Small tables with named rows and columns. After each table, cells are looked up by row and column.

Table Netufaf
	Gavigis	Tanefup	Mimu	Leruku	Tus	Ges
Vus	7733	7028	7615	3696	3813	6871
Figo	4689	4592	3960	5275	7294	4929
Sok	1387	2178	1080	7425	8719	2757
Sese	2189	3607	1568	6585	8577	2966
Neb	3944	4221	3633	5676	7867	4512
Pogeb	6280	5995	6318	5382	4406	6076
Zas	9588	8530	9378	1792	3576	7901
Kov	7790	8011	7936	3389	4388	7011
Bik	1919	2563	1541	7014	8162	2665
Parusil	6464	5718	6380	5352	5131	6240
Susok	9413	7932	8923	2359	3914	7662
Pumere	1042	1681	773	7993	8164	2105
Zadim	3338	3880	2930	6055	8033	4103

Leruku of Figo: 5275
Tus of Susok: 3914
Leruku of Neb: 5676
Gavigis of Susok: 9413
Tus of Bik: 8162
Tanefup of Vus: 7028
Mimu of Bik: 1541
Tus of Pogeb: 4406
Ges of Pumere: 2105
Tus of Zadim: 8033
Leruku of Pumere: 7993
Tanefup of Kov: 8011
Ges of Neb: 4512
Which row has the largest Tus? Sok

Dos.tsv
	Geto	Nel	Dapabo	Nemulu	Karutel	Pogu	Kot
Kelof	227	126	143	122	133	116	77
Patu	125	108	119	148	126	173	225
Dab	145	186	161	116	90	130	54

Patu, Nemulu => 148
Patu, Dapabo => 119
Dab, Nemulu => 116
Dab, Karutel => 90
Patu, Pogu => 173
Kelof, Geto => 227
Dab, Nel => 186
Kelof, Pogu => 116
Kelof, Nemulu => 122
Dab, Dapabo => 161
Kelof, Karutel => 133
Kelof, Dapabo => 143
Patu, Kot => 225
Patu, Nel => 108
Patu, Geto => 125
Dab, Pogu => 130
Dab, Geto => 145
Dab, Kot => 54
Kelof, Kot => 77

Table Zudabif
	Zafige	Rapofu	Totomaz
Fezuf	5756	5508	4496
Sorilog	4612	4121	2686
Dit	3752	2121	2705
Gatibom	3058	882	601
Fad	968	2635	3851
Vibo	3855	2357	4225
Zubeg	1455	1952	3008
Zoruzup	4527	3071	3204
Gal	6191	7562	6764
Foti	3022	3815	3196

What is the Zafige of Fad in Zudabif? 968
What is the Totomaz of Fad in Zudabif? 3851
What is the Zafige of Sorilog in Zudabif? 4612
What is the Rapofu of Vibo in Zudabif? 2357
What is the Totomaz of Sorilog in Zudabif? 2686
What is the Totomaz of Fezuf in Zudabif? 4496
What is the Rapofu of Foti in Zudabif? 3815
What is the Zafige of Dit in Zudabif? 3752
What is the Rapofu of Dit in Zudabif? 2121
What is the Totomaz of Foti in Zudabif? 3196
What is the Rapofu of Gal in Zudabif? 7562
What is the Totomaz of Zoruzup in Zudabif? 3204
Row with the largest Totomaz: Gal

Table Rifak
,Dega,Ziv,Pigib
Viz,54.80,-59.57,-84.89
Dibag,-31.27,-5.09,-5.19
Zuzu,60.48,-64.64,-79.56
Gavomo,-65.28,16.86,47.55
Kodori,-35.28,-2.80,16.89
Vugi,32.66,-49.68,-48.14
Fek,-45.34,2.14,3.27
Mezek,-44.04,2.28,21.48
Lagak,-57.36,8.93,47.02
Menal,9.58,-33.29,-31.94
Dapapiv,4.66,-28.68,-36.71
Fizado,-23.95,-8.78,3.42
Remim,-51.63,8.30,34.10
Buseza,16.49,-34.44,-54.19

Ziv of Buseza: -34.44
Dega of Remim: -51.63
Pigib of Buseza: -54.19
Ziv of Menal: -33.29
Pigib of Menal: -31.94
Ziv of Mezek: 2.28
Ziv of Remim: 8.30
Ziv of Fizado: -8.78
Pigib of Mezek: 21.48
Dega of Mezek: -44.04
Row with the largest Dega: Zuzu

Situkas =
|  | Kurak | Vap | Gogik | Tafo | Bufir | Togupad | Keto | Visimun | Kisog | Remegef |
|---|---|---|---|---|---|---|---|---|---|---|
| Kor | 69.561 | 46.160 | 42.956 | 34.543 | 37.494 | 45.113 | 35.267 | 63.184 | 79.858 | 42.337 |
| Zasug | 72.018 | 45.104 | 40.079 | 31.748 | 36.558 | 39.224 | 31.878 | 64.750 | 82.091 | 38.881 |
| Zuzapim | 44.192 | 62.191 | 71.788 | 69.112 | 75.484 | 77.952 | 75.400 | 37.840 | 46.031 | 69.202 |
| Nat | 74.137 | 43.589 | 30.443 | 26.440 | 24.551 | 29.279 | 26.271 | 73.551 | 82.943 | 34.414 |
| Ruf | 71.452 | 44.943 | 41.845 | 36.231 | 37.199 | 38.858 | 30.526 | 64.653 | 79.111 | 39.638 |
| Dubaf | 44.984 | 61.977 | 66.539 | 69.438 | 73.897 | 66.551 | 71.629 | 45.897 | 40.552 | 67.108 |
| Mimudi | 61.526 | 51.270 | 52.456 | 45.638 | 48.019 | 56.984 | 48.161 | 54.358 | 70.025 | 49.757 |
| Tiv | 48.765 | 59.163 | 61.770 | 59.686 | 63.561 | 63.887 | 65.916 | 50.233 | 49.906 | 60.075 |
| Bev | 43.355 | 61.859 | 67.345 | 72.177 | 69.453 | 67.014 | 66.532 | 48.325 | 36.995 | 62.577 |
| Tufu | 41.099 | 64.495 | 67.006 | 66.929 | 77.620 | 74.651 | 78.081 | 40.013 | 40.206 | 70.701 |
| Foze | 70.202 | 44.785 | 40.175 | 36.301 | 32.200 | 37.323 | 27.394 | 66.225 | 77.385 | 36.242 |
| Lebise | 72.497 | 44.968 | 39.744 | 36.389 | 35.609 | 38.190 | 33.186 | 65.326 | 80.136 | 43.609 |

Vap of Tiv is 59.163
Gogik of Lebise is 39.744
Remegef of Dubaf is 67.108
Bufir of Nat is 24.551
Kurak of Tufu is 41.099
Tafo of Zuzapim is 69.112
Remegef of Zuzapim is 69.202
Kisog of Nat is 82.943
Kisog of Ruf is 79.111
Visimun of Mimudi is 54.358
Tafo of Bev is 72.177
Keto of Ruf is 30.526
Remegef of Kor is 42.337
Togupad of Ruf is 38.858
Kurak of Dubaf is 44.984
Gogik of Zasug is 40.079
Kisog of Kor is 79.858
Gogik of Tufu is 67.006
Row with the largest Visimun: Nat

